These are the activations of a small neural network, seen along a few directions. Each row is one input.
Each table varies a few parts of the input and shows all the possible inputs, shuffled.
A made-up example of a description, with smaller parts first: one of 6 places along a line, together with either a single point or one of 9 places along a line or (one of 3 separate values, together with one of 8 places around a ring).
Shared parts are said once, and a part with two or three values counts as separate values.

Other details of the inputs vary at random and push rows far along two fixed directions, the same in every table; ignore that.

Table:
row 1: 240	95	-217	153	-175	-217	-237	-14	380	-160	-7	-87	115	-517
row 2: 531	100	47	-274	153	-215	-126	13	-200	-175	-9	-101	-424	37
row 3: 428	-1	50	-389	144	-124	-31	131	-219	68	-18	-113	-563	-158
row 4: -513	-74	-147	81	-100	178	43	-170	239	-6	-152	253	481	138
row 5: 640	89	-28	-258	116	-42	59	-60	-353	-25	-64	-199	-379	-135
row 6: -655	-98	167	143	-136	108	-84	19	287	104	-38	145	384	189
row 7: -551	-33	-150	158	-90	114	124	-149	182	123	-208	245	467	-1
row 8: 119	18	-218	4	-130	-54	-258	115	374	-76	56	-72	30	-645
row 9: -590	-49	-190	181	-14	104	97	-117	160	139	-238	229	459	-47
row 10: 3	-52	6	256	276	264	526	46	-625	165	340	-20	-113	559
row 11: -184	-46	220	-231	133	-66	244	-28	-402	236	-173	166	-170	449
row 12: 611	47	-67	-278	184	-165	-83	-84	-244	-161	-72	-120	-363	24
row 13: -543	6	118	236	-98	51	-46	-81	254	17	-92	148	427	172
row 14: -527	-64	-50	265	-104	95	37	-188	192	-85	-151	202	523	211
row 15: -159	-120	224	-302	114	170	187	-35	-319	75	-75	120	-201	481
row 16: -117	-53	205	-249	204	171	298	-127	-465	325	-177	67	-112	311
row 17: 531	64	232	-275	79	-176	-81	120	-253	127	28	-257	-486	-98
row 18: 217	86	-160	115	-149	-16	-239	12	366	-10	14	-209	129	-612
row 19: -594	41	119	321	-86	-17	54	-68	187	164	-154	137	436	47
row 20: 86	-1	-85	-8	-171	-161	-421	197	474	-210	136	-84	-29	-394
row 21: 244	94	-164	235	-189	-169	-228	-3	333	-195	13	-155	133	-520
row 22: -700	-113	73	152	-153	133	87	22	221	140	-89	204	315	34
row 23: 206	81	-257	167	-93	-226	-260	14	349	-144	-37	-100	100	-557
row 24: 183	-9	-133	-13	-229	69	-305	74	414	-249	163	-118	79	-477
row 25: 76	23	-39	426	299	107	541	-40	-642	83	233	-38	-9	648
row 26: -507	-72	-100	159	-109	221	51	-161	191	-36	-132	185	497	129
row 27: -128	49	220	-32	148	-62	294	-123	-460	117	-206	115	-64	429
row 28: 592	0	1	-471	84	16	-54	-10	-212	-103	53	-95	-429	-31
row 29: 532	18	124	-407	49	-163	-143	95	-165	-112	82	-118	-493	73
row 30: 201	104	-44	152	-224	-148	-342	70	419	-332	126	-123	79	-354
row 31: -511	-51	-1	245	-68	107	2	-183	224	32	-160	147	516	170
row 32: -704	-102	129	133	-114	149	49	21	261	264	-96	151	320	-2
row 33: -69	-69	-15	-284	257	140	238	-195	-426	101	-249	161	-54	466
row 34: 653	59	-34	-296	107	-157	-65	-114	-216	-176	-39	-110	-348	58
row 35: 535	-15	-32	-442	156	9	-77	22	-231	-82	18	-102	-433	-71
row 36: -703	-154	-2	16	-63	148	-42	28	302	50	-81	265	275	122
row 37: -620	-83	-66	88	-116	146	109	-76	198	145	-130	275	411	-20
row 38: 541	19	171	-319	30	-115	-142	109	-198	-151	107	-187	-469	58
row 39: 507	-14	188	-425	79	25	-134	95	-134	2	97	-212	-528	-28
row 40: -192	-49	270	-140	114	-17	251	-20	-438	202	-153	98	-136	442
row 41: -50	-36	110	337	227	101	444	159	-591	157	346	-29	-165	666
row 42: 301	165	-208	715	-122	-102	-63	272	239	-256	564	-266	81	-288
row 43: -97	-60	151	-237	167	153	333	-124	-502	198	-165	112	-123	336
row 44: 100	-29	-88	-106	-237	-30	-357	160	539	-198	167	-52	-59	-416
row 45: -222	-60	185	-217	214	-79	220	0	-432	251	-204	155	-191	410
row 46: 192	6	-210	546	-149	53	-82	359	313	-136	635	-260	-47	-348
row 47: -566	-10	22	170	-115	-10	-16	-103	258	-72	-106	275	409	231
row 48: 550	151	77	-220	89	-277	-1	1	-257	-46	-43	-104	-415	-51
row 49: 83	5	-94	-35	-234	-107	-264	175	473	-63	105	-68	-67	-555
row 50: -20	-41	106	-240	206	203	220	-213	-394	167	-200	51	-16	442
row 51: 173	-1	-81	-31	-188	89	-341	71	448	-127	154	-165	80	-500
row 52: 241	104	-112	219	-147	-153	-253	-2	359	-63	-2	-205	142	-549
row 53: 138	133	-135	162	-123	-282	-289	104	376	-148	19	-86	32	-532
row 54: 72	5	-87	341	295	229	558	-18	-631	145	262	-51	-36	572
Description of these inputs: one of 6 places around a ring, together with either a single point or (one of 2 separate values, together with one of 4 places along a line).
Changing only the place on the ring of 6 turns row 5 into row 21. The same change can be made to row 26. Which row results? -> row 14
Changing only the place on the ring of 6 turns row 23 into row 8. The same change can be made to row 1. Which row results? -> row 37
Change only the place on the ring of 6 in row 18. List by row number the other rows that result. -> row 16, row 17, row 19, row 32, row 52
Change only the place on the ring of 6 in row 10. List by row number the other rows that result. -> row 25, row 41, row 42, row 46, row 54
Change only the choice among 2 separate values in row 31. List by row number the other rows that result. -> row 52
